[[119 126 132 133 145 122]
 [126 124 128 127 138 116]
 [113 122 132 119 127 151]
 [135 128 119 122 135 112]
 [120 134 124 133 126 138]] result: 119

[[119 136 144 102 125 157 117 150]
 [146 135 139 145 141 127 133 112]
 [116 115 114 118 127 128 129 155]
 [138 139 151 123 137 147 121 123]
 [116 120 120 114 126 133 126 151]
 [143 135 135 146 137 126 137 119]] result: 119

[[132 127 124 117 130 135 121 130 130]
 [118 128 137 142 130 125 142 129 126]
 [131 134 125 133 134 113 140 118 131]
 [147 142 109 113 150 104 142 107 142]
 [106 119 150 152 117 141 134 142 117]] result: 132

[[142 148 131 131 133 143 143 128 113 136 134 134 125 132]
 [129 126 128 116 136 124 145 125 125 103 129 116 129 138]
 [135 136 125 116 134 132 148 122 114 111 129 120 125 137]
 [129 123 131 116 141 123 148 128 133 100 131 115 134 142]
 [138 141 129 120 136 136 150 124 111 116 131 122 123 135]
 [130 132 131 142 124 134 116 135 137 154 131 143 132 124]] result: 142

[[124 120 147 114 127 129 143]
 [144 119 152 106 117 120 131]
 [139 121 142 112 117 119 133]
 [148 127 129 119 113 113 123]
 [120 121 136 118 122 123 151]
 [142 122 138 113 113 115 133]
 [145 119 151 107 117 120 129]
 [127 129 118 130 121 119 136]
 [131 120 144 112 119 121 142]] result: 124

[[135 130 128 115 105 124]
 [114 127 116 109 124 136]
 [106 126 117 115 126 124]
 [133 127 130 115 104 129]
 [118 129 123 103 123 126]
 [115 133 111 120 125 143]
 [106 125 113 120 125 126]
 [134 143 118 129 110 119]
 [132 126 132 117 103 131]
 [109 131 126 110 127 118]] result: 135

[[124 132 131 128 125 130 124 133 131 124]
 [123 128 128 124 131 130 128 126 127 126]
 [118 125 138 135 121 133 126 115 124 120]
 [129 125 127 123 128 124 132 126 124 132]
 [142 132 119 123 140 127 136 141 138 139]
 [114 118 134 127 144 132 110 131 136 119]
 [121 124 135 135 122 129 129 115 127 117]
 [139 135 137 133 124 130 134 120 143 129]
 [132 128 133 127 122 128 127 124 136 122]
 [124 124 131 110 116 106 134 122 132 135]] result: 124

[[137 130 137 125 123 144 131]
 [126 123 147 129 140 133 122]
 [126 139 127 128 132 124 127]
 [135 133 126 125 120 136 132]
 [133 118 135 127 124 138 129]
 [126 139 135 128 137 127 125]
 [123 120 140 131 140 125 121]
 [136 128 138 125 124 144 130]
 [123 151 132 128 142 121 123]
 [142 131 130 122 113 148 136]] result: 137
---
123	102	132	147	136	156
123	102	131	144	135	154
-> 131

119	119	151	132	116	118 -> 151

150	148	114	125	120	104
145	114	152	113	110	147
-> 152

134	118	140	105	130	112 -> 140

149	144	138	116	150	106
124	140	114	136	154	115
112	117	102	152	152	135
-> 102

152	130	121	140	129	124 -> 121
---
[[129 130 130 127 126 126]
 [117 148 124 135 156 143]
 [127 127 129 128 126 127]] yields 127

[102 117 112 153 143] yields 112

[108 153 148  99] yields 153

[130 134 119 158 128] yields 119

[[108 142 107 109 140 115]
 [140 147 109 105 105 108]
 [105 112 147 149 138 138]] yields 109

[126 100 126 118] yields 100

[136 153 155 101 112] yields 155

[143 150 142 113 138] yields 142

[116 109 103 148 122] yields 103

[142 100 133 128 128 127 147] yields 128
---
[122 156 133 114 134 119]	122
[103 121 101 145 151]	103
[123 130 148 150 127]	123
[135 132 102 128 129 121]	135
[121 108 123 129 106]	121
[108 141 156 140]	108
[133 136 116 133 146 104 144]	133
[125 128 132 149 127 149]	125
[117 138 144 135 115 105]	117
---
[145 130 112 123 113 100 124] -> 123, 145

[[126 116 132 150 130 140 135]
 [126 116 128 149 129 140 127]
 [126 128 122 131 127 130 126]] -> 149, 150

[[139 128 134 129 128 116 122]
 [124 134 131 137 121 121 114]
 [152 123 132 128 134 106 118]] -> 137, 152

[124 150 148 129 143 137 124] -> 129, 150

[[125 127 135 124 132]
 [140 131 103 139 114]
 [135 129 113 135 120]] -> 103, 140

[106 135 127 143 123 141 123] -> 143, 143
---
Input:
[[134 138 128 124 128 140]
 [132 131 137 105 126 122]]
Output: 138

Input: [123 127 150 128 131]
Output: 131

Input: [131 128 127 151 126 127 129]
Output: 131

Input: [129  99 142 147 151 116]
Output: 147

Input: [104 119 131 126]
Output: 126

Input: [146 134 150 111 110 103]
Output: 146

Input:
[[128 106 127 129 118]
 [152 143 127 128 124]
 [100 128 128 129 109]]
Output: 143

Input:
[[151 123 149 122 119 112]
 [100 140 122 138 132 144]
 [147 126 154 125 118 114]]
Output: 151

Input: [120 135 108 150 140]
Output: 140
